These are the activations of a small neural network, seen along a few directions. Each row is one input.
In each table, some parts of the input vary, and every possible input appears once, in random order.
A made-up example of a description, with smaller parts first: values(3) and (point or line(9) or (line(4) and ring(5))).
Shared parts are said once, and a part with two or three values counts as separate values.
In the rows, 128 means zero.

Other details of the inputs shift rows strongly along two fixed directions, in all tables alike. That doesn't count.

A family of inputs:
R1: [112 127 154 146 134 133 129 131 119 129 120 137 125]
R2: [127 114 151 129 128 136 145 133 116 149 143 120 139]
R3: [115 111 164 123 124 144 139 123 109 152 137 122 128]
R4: [126 108 129 123  97 138 137 134 159 126 148 169 135]
R5: [138 135 128 136 123 132 122 133 128 137 143 112 145]
R6: [107 131 140 134 127 131 139 124 122 135 126 141 132]
R7: [113 115 148 134 132 115 136 141 117 134 124 140 130]
R8: [122 114 152 132 130 132 157 129 111 144 140 133 140]
R9: [117 107 186 136 128 140 138 141  99 139 113 128 116]
R10: [198  85  79  34 150  68 143  82  98 113  44  58  22]
R11: [143 167  76 145 136 131  91 143 156 104 131 116 143]
R12: [116 114 167 145 137 123 140 142 115 139 124 139 135]
R13: [141 175  34 116 114 141  89 116 208  77 156 151 144]
R14: [119 140 114 138 130 123 132 133 138 131 135 136 147]
R15: [120 132 123 119 128 133 134 117 123 133 130 125 127]
R16: [143 176  72 141 130 135  82 119 153 103 140 114 137]
R17: [107 124 145 131 131 123 126 127 114 122 117 140 125]
R18: [140 128 142 141 125 128 127 137 119 136 135 121 133]
Each input here is: values(2) and (point or ring(8)).
Changing only the values(2) part turns R17 into R7. The same change can be made to R13. Which row results? -> R4

A family of inputs:
R19: [126 120 126 113 113 139 139 124 137 132 144 132 135]
R20: [112 126 139 134 144 124 133 128 112 138 123 121 132]
R21: [121 119 138 130 126 112 134 140 127 133 129 140 132]
R22: [137 126 138 134 129 133 137 137 133 125 130 136 130]
R23: [127 129 132 134 135 139 123 132 116 141 142 116 141]
R24: [123 125 137 144 132 120 136 144 124 125 122 146 131]
R25: [127 140 143 139 126 142 125 133 118 135 132 116 134]
R26: [109 118 154 127 124 139 104 132 130 108 111 141 113]
R27: [126 125 132 141 130 116 130 145 127 128 126 142 137]
R28: [119 127 136 132 124 130 139 122 133 125 127 150 123]
R29: [123 126 135 142 126 128 134 130 134 125 126 150 126]
R30: [141 122 142 130 122 130 123 121 114 137 135 110 124]
R31: [122 130 134 135 139 142 128 135 118 143 137 116 143]
R32: [139 120 137 133 123 136 138 129 136 131 130 137 123]
R33: [110 141 136 141 145 130 128 132 116 135 120 125 138]
R34: [124 127 136 139 128 124 119 123 115 132 136 119 136]
R35: [140 124 132 135 130 127 134 141 132 129 127 133 130]
R36: [165 116  95  77 158  99 143 110 104 128  73  87  70]
R37: [134 125 134 127 121 142 136 122 140 129 135 139 127]
R38: [108 118 133 124 120 123 136 129 130 133 136 143 135]
R39: [131 188  29 148 148 123  71 119 172  95 145 107 154]
R40: [123 124 132 116 114 145 138 120 139 132 145 137 135]
R41: [114 139 141 138 140 126 131 130 115 133 115 121 129]
R42: [116 119 130 129 122 121 132 139 127 134 132 142 141]
R43: [129 187  13 127 126 128  82 115 188  85 152 132 151]
R44: [122 136 145 136 134 140 133 136 116 140 127 115 132]
R45: [138 123 134 127 127 131 123 123 114 134 140 110 127]
R46: [128 124 139 118 114 145 140 117 139 132 140 139 130]
R47: [128 129 140 138 124 121 118 120 116 128 131 117 129]
R48: [107 125 134 123 120 131 138 119 134 129 135 150 130]
R49: [131 116 133 122 119 130 135 138 133 138 139 129 143]
R50: [168 110 106  86 139  84 134 100 101 115  71  90  66]
R51: [122 131 137 143 131 127 135 139 127 120 126 149 134]
R52: [117 135 146 142 131 126 128 129 114 130 118 121 129]
R53: [113 129 131 127 119 135 135 116 137 125 135 154 130]
R54: [137 134 144 137 118 136 121 126 117 135 136 114 129]
R55: [177 102  93  74 138  85 140 115 127 123  90 101  77]
R56: [126 118 130 117 116 135 136 128 138 135 144 129 138]
R57: [122 127 141 126 118 155  98 138 136 111 125 135 121]
R58: [141 119 136 133 127 124 133 144 132 134 131 129 136]
What do these inputs look like to the network? -> values(2) and (point or ring(8) or ring(11))
Changing only the values(2) part turns R20 into R31. The same change can be made to R53. Which row results? -> R46
Changing only the values(2) part turns R26 into R57. The same change can be made to R33. Which row results? -> R36
Which other rows does R23 become when the values(2) part takes its other values? List them by row number. -> R39
